These are the activations of a small network on made-up records, seen along a few directions, one row for each record.
After each row come some of the record's fields: C, K, P, H, L, E.
Not every record has every field; a missing one is written absent.
The largest differences between rows may come from other fields.
In the rows, zero is written as 500.
Strong random noise was added to every row along 17 fixed directions; ignore it. To show where, here is one row again and again, with new noise each time:
[323 363 356 791 392 470 659 422 505 345 445 477 548 518 327 457 779 474
 495 388 604 455 611 398 728 516 629 510 484 651 442 469]
[633 722 519 614 703 488 644 535 591 521 341 395 517 253 585 462 372 570
 415 677 456 317 335 451 460 373 396 540 593 559 490 351]
[485 399 740 631 497 594 512 433 474 517 364 440 416 550 461 573 448 409
 601 514 478 396 567 527 576 511 433 473 547 498 384 631]
[537 398 548 365 492 358 382 675 823 442 501 457 525 490 568 304 579 471
 487 740 517 667 774 576 431 393 471 514 412 597 596 748]
[539 400 385 567 418 627 646 428 684 490 552 687 624 483 386 541 549 569
 519 458 399 565 331 512 417 400 577 375 387 509 614 335]
[498 256 519 443 555 554 587 503 511 502 453 479 576 515 621 480 489 317
 647 310 430 765 515 344 656 506 511 641 391 547 565 777]
[485 652 563 176 102 406 290 390 451 455 750 561 553 601 384 446 604 620
 463 512 540 453 690 545 452 440 406 366 565 249 543 403]
[438 773 620 348 516 643 414 604 562 476 360 502 545 543 462 663 283 525
 573 545 359 420 420 623 435 503 237 546 442 381 351 307]
[439 411 569 576 564 610 565 372 533 500 380 681 475 651 436 561 478 514
 662 497 385 623 643 586 429 449 391 454 525 535 516 627]
[358 323 671 403 489 447 241 439 319 510 550 406 452 799 666 445 578 459
 620 454 486 637 613 486 431 693 391 478 630 519 435 714]
[536 444 417 398 401 453 422 726 600 575 561 347 550 506 405 612 483 406
 430 417 654 489 528 537 609 527 506 585 250 348 369 525]
[433 644 303 241 431 476 432 644 479 544 503 504 531 424 475 564 457 356
 436 390 479 628 524 479 425 592 573 657 378 449 442 332]
[524 435 563 664 551 554 416 441 486 551 490 353 455 632 538 492 194 464
 461 545 533 653 393 560 432 505 357 316 640 564 567 381]
[511 410 598 557 381 614 562 318 439 456 357 512 458 438 246 642 453 366
 647 374 558 366 481 323 504 600 542 526 540 406 402 476]
[537 140 774 498 512 733 546 490 515 543 363 368 569 539 493 649 481 366
 622 467 399 498 319 434 463 530 456 575 411 507 439 556]
[421 418 709 346 512 685 341 385 302 318 409 437 500 563 468 597 393 451
 657 424 432 461 458 384 469 654 415 623 585 437 406 607]
[439 595 587 496 571 647 469 400 312 377 413 572 407 439 390 506 455 591
 505 548 379 340 622 573 383 462 454 602 633 580 465 407]
[467 402 600 531 608 383 460 497 455 667 351 437 366 445 555 403 484 352
 612 485 361 505 445 422 336 634 471 642 654 622 529 444]
[420 430 489 579 614 513 398 585 690 417 308 317 567 647 587 569 368 348
 576 577 627 700 395 390 428 711 422 421 474 581 359 565]

[561 473 419 644 647 485 563 496 545 512 504 588 514 458 417 449 403 646
 551 468 437 412 335 484 496 431 427 509 529 515 638 405]	C: c1 / K: k2 / P: p2 / H: absent / L: absent / E: absent
[572 432 381 222 450 602 585 486 354 415 530 531 624 408 512 520 546 367
 508 335 582 671 548 237 424 574 700 609 377 560 515 529]	C: c2 / K: absent / P: absent / H: h1 / L: l2 / E: e1
[449 489 586 515 445 470 415 530 403 714 549 350 564 714 617 524 537 514
 566 365 459 471 113 439 351 688 302 421 532 516 406 114]	C: c2 / K: k3 / P: p2 / H: h2 / L: l2 / E: e1
[628 530 482 516 507 671 569 544 539 431 451 455 521 337 482 577 427 413
 365 607 632 437 481 448 411 474 701 409 426 576 415 449]	C: c2 / K: absent / P: absent / H: absent / L: absent / E: absent
[558 789 364 394 516 548 439 462 538 435 569 555 577 559 546 546 460 659
 419 519 593 500 552 481 390 443 391 328 492 365 438 495]	C: c1 / K: k1 / P: p2 / H: h1 / L: l1 / E: e2
[494 480 590 225 247 572 555 404 247 506 617 569 625 488 380 663 839 578
 505 298 427 227 485 421 655 446 561 605 447 194 429 545]	C: c2 / K: k2 / P: p2 / H: absent / L: absent / E: absent
[415 479 625 391 421 315 354 604 641 557 509 462 526 652 491 441 716 629
 558 628 402 422 549 644 457 449 286 510 515 383 532 531]	C: c2 / K: k3 / P: p2 / H: h3 / L: l2 / E: e1
[514 364 462 713 387 506 544 541 758 460 481 609 454 462 240 452 316 457
 493 579 481 546 520 645 614 345 562 382 441 517 718 417]	C: c2 / K: k3 / P: p2 / H: absent / L: absent / E: absent
[527 398 385 624 541 426 495 457 522 527 597 527 417 458 499 481 410 464
 476 472 563 557 399 511 564 559 640 479 514 456 551 583]	C: c1 / K: k3 / P: p1 / H: absent / L: absent / E: absent
[505 404 456 558 459 473 426 498 400 561 523 354 517 600 466 670 541 498
 482 389 696 400 372 418 558 649 511 512 426 300 303 517]	C: c2 / K: k3 / P: p2 / H: h1 / L: l2 / E: e2
[624 462 744 507 591 540 648 459 433 743 373 508 433 359 795 333 500 349
 583 551 296 528 454 354 359 447 525 504 629 709 589 477]	C: c2 / K: k2 / P: p2 / H: absent / L: absent / E: absent
[342 289 714 633 308 666 453 558 480 453 542 400 516 723 477 455 588 463
 565 431 489 540 642 651 655 495 404 449 362 680 404 383]	C: c2 / K: k2 / P: p2 / H: h3 / L: l2 / E: e1
[545 402 343 437 547 314 364 514 492 671 567 489 440 609 526 533 393 421
 522 433 594 705 419 490 401 683 560 491 541 375 556 613]	C: c2 / K: k2 / P: p2 / H: absent / L: absent / E: absent
[695 375 580 492 238 406 597 504 659 546 584 467 545 342 172 329 690 551
 504 474 625 287 665 398 445 283 444 532 429 524 642 312]	C: c2 / K: absent / P: absent / H: h2 / L: l1 / E: e2
[491 474 488 491 380 475 570 531 618 477 503 388 700 528 442 560 484 544
 552 434 527 492 256 384 709 445 344 541 390 327 521 405]	C: c1 / K: k3 / P: p2 / H: h2 / L: l2 / E: e2
[403 870 547 428 553 453 322 514 289 535 453 631 266 624 535 575 330 465
 521 526 506 420 770 708 465 650 483 410 619 452 291 605]	C: c2 / K: absent / P: absent / H: h1 / L: l2 / E: e1
[530 311 435 581 564 369 498 460 420 681 421 322 467 621 495 538 431 373
 489 485 702 690 553 397 391 591 446 493 594 508 490 534]	C: c1 / K: absent / P: absent / H: h1 / L: l2 / E: e2
[533 593 479 517 526 415 439 384 420 404 551 517 524 558 513 483 578 621
 550 479 659 387 488 373 478 601 474 402 608 443 424 624]	C: c2 / K: absent / P: absent / H: h2 / L: l2 / E: e2
[546 423 424 502 609 438 648 525 457 571 454 521 471 394 377 551 526 499
 451 490 485 491 556 581 551 405 538 682 472 525 562 567]	C: c1 / K: absent / P: absent / H: h2 / L: l2 / E: e1
[584 634 476 435 503 397 505 300 478 488 581 513 581 536 587 382 417 642
 522 551 567 599 455 371 424 431 319 375 704 417 649 439]	C: c1 / K: k2 / P: p2 / H: absent / L: absent / E: absent
[373 582 434 420 526 616 306 555 378 326 476 465 540 620 335 692 320 555
 531 338 488 432 386 531 599 626 391 570 457 288 416 499]	C: c2 / K: k1 / P: p2 / H: h1 / L: l2 / E: e2
[518 560 623 626 425 622 610 431 509 333 385 358 561 429 477 456 448 406
 573 455 648 429 515 256 625 507 453 436 534 645 396 418]	C: c1 / K: absent / P: absent / H: absent / L: absent / E: absent
[467 617 403 374 357 314 599 517 473 514 449 509 496 298 436 592 626 399
 411 538 537 386 582 480 786 480 681 711 482 245 456 638]	C: c2 / K: k3 / P: p2 / H: absent / L: absent / E: absent
[563 369 476 488 496 528 499 568 583 512 520 386 546 549 537 573 450 415
 470 519 657 637 534 493 548 507 523 445 372 483 447 653]	C: c1 / K: absent / P: absent / H: h3 / L: l2 / E: e1
[558 385 631 360 480 372 515 515 587 719 391 257 655 592 399 696 627 583
 389 756 536 433 303 546 307 453 211 556 556 261 490 335]	C: c1 / K: k1 / P: p1 / H: h2 / L: l1 / E: e1
[369 462 602 497 522 660 490 682 522 170 495 283 687 439 603 340 502 568
 448 526 397 462 353 436 730 400 432 641 412 738 554 374]	C: c1 / K: k3 / P: p2 / H: h2 / L: l2 / E: e2
[654 373 702 481 361 646 544 585 616 457 513 374 514 286 474 391 448 351
 540 482 489 423 444 349 490 468 600 507 369 669 543 364]	C: c2 / K: k1 / P: p1 / H: h3 / L: l2 / E: e1
[617 656 453 528 450 575 544 590 488 565 680 516 523 344 644 465 533 533
 452 313 516 275 244 396 548 518 615 426 343 512 377 315]	C: c1 / K: k3 / P: p2 / H: h2 / L: l2 / E: e2
[662 353 454 611 478 459 436 495 617 424 702 523 516 484 240 487 445 719
 566 388 606 306 377 510 584 436 468 492 380 337 580 545]	C: c2 / K: k2 / P: p1 / H: h1 / L: l2 / E: e2

Here are new rows. What are their fields?
[474 654 472 772 648 588 660 504 425 373 434 372 630 535 511 485 281 705
 466 466 504 415 323 494 771 320 184 526 570 534 559 267]	C: c2 / K: k3 / P: p2 / H: absent / L: absent / E: absent
[644 355 486 448 586 384 501 554 461 750 660 579 437 548 462 513 470 590
 614 339 481 506 531 594 537 460 390 670 394 342 559 678]	C: c1 / K: k2 / P: p1 / H: absent / L: absent / E: absent
[508 703 589 605 494 472 573 456 383 665 506 629 349 517 509 461 460 564
 536 469 416 361 731 664 561 360 378 452 572 494 450 485]	C: c1 / K: absent / P: absent / H: h1 / L: l2 / E: e2
[610 301 585 583 502 674 501 574 627 459 538 489 477 422 349 498 471 576
 462 611 529 377 486 622 416 415 581 516 356 586 495 455]	C: c1 / K: k2 / P: p2 / H: absent / L: absent / E: absent
[605 497 531 743 680 625 671 393 481 488 512 606 404 363 498 606 318 585
 506 458 364 400 359 657 788 353 533 503 500 431 555 734]	C: c1 / K: k1 / P: p1 / H: h3 / L: l2 / E: e1
[514 743 624 378 406 778 482 427 385 398 448 503 492 493 598 601 312 424
 523 504 544 517 546 414 404 547 487 374 492 539 315 371]	C: c1 / K: k3 / P: p2 / H: h3 / L: l2 / E: e1
[614 520 460 308 517 541 509 715 659 499 428 468 520 260 358 676 514 431
 429 585 517 347 426 533 459 485 647 727 256 340 380 538]	C: c2 / K: k3 / P: p1 / H: absent / L: absent / E: absent
[505 352 388 582 597 482 552 639 629 456 430 273 601 429 475 517 589 472
 347 607 590 558 384 472 470 491 559 604 420 638 491 363]	C: c2 / K: k2 / P: p1 / H: absent / L: absent / E: absent
[531 575 594 570 516 666 516 380 467 419 470 539 447 473 440 610 190 442
 540 468 476 512 442 535 670 453 461 403 548 382 505 583]	C: c1 / K: k2 / P: p1 / H: absent / L: absent / E: absent
[589 304 468 567 450 539 495 522 433 611 639 374 509 532 436 511 525 532
 392 439 640 458 427 510 441 491 542 456 448 508 499 354]	C: c1 / K: k2 / P: p2 / H: absent / L: absent / E: absent
[383 644 312 334 368 539 570 554 432 404 415 513 579 417 349 649 526 359
 498 287 578 515 648 359 707 518 529 724 317 329 354 466]	C: c1 / K: k3 / P: p2 / H: h1 / L: l2 / E: e2
[413 341 671 419 432 456 225 703 605 571 526 407 476 714 430 562 375 539
 502 681 443 480 432 754 431 547 372 499 439 397 516 458]	C: c1 / K: k3 / P: p2 / H: h2 / L: l2 / E: e2
[457 670 279 463 798 464 544 605 443 442 210 408 471 328 364 649 257 418
 372 600 538 557 536 530 528 471 472 786 550 435 505 503]	C: c2 / K: k2 / P: p2 / H: absent / L: absent / E: absent
[560 539 349 568 547 377 514 593 575 541 501 426 489 440 376 546 452 510
 510 423 669 426 459 465 580 546 460 568 407 420 434 496]	C: c1 / K: absent / P: absent / H: h3 / L: l2 / E: e1
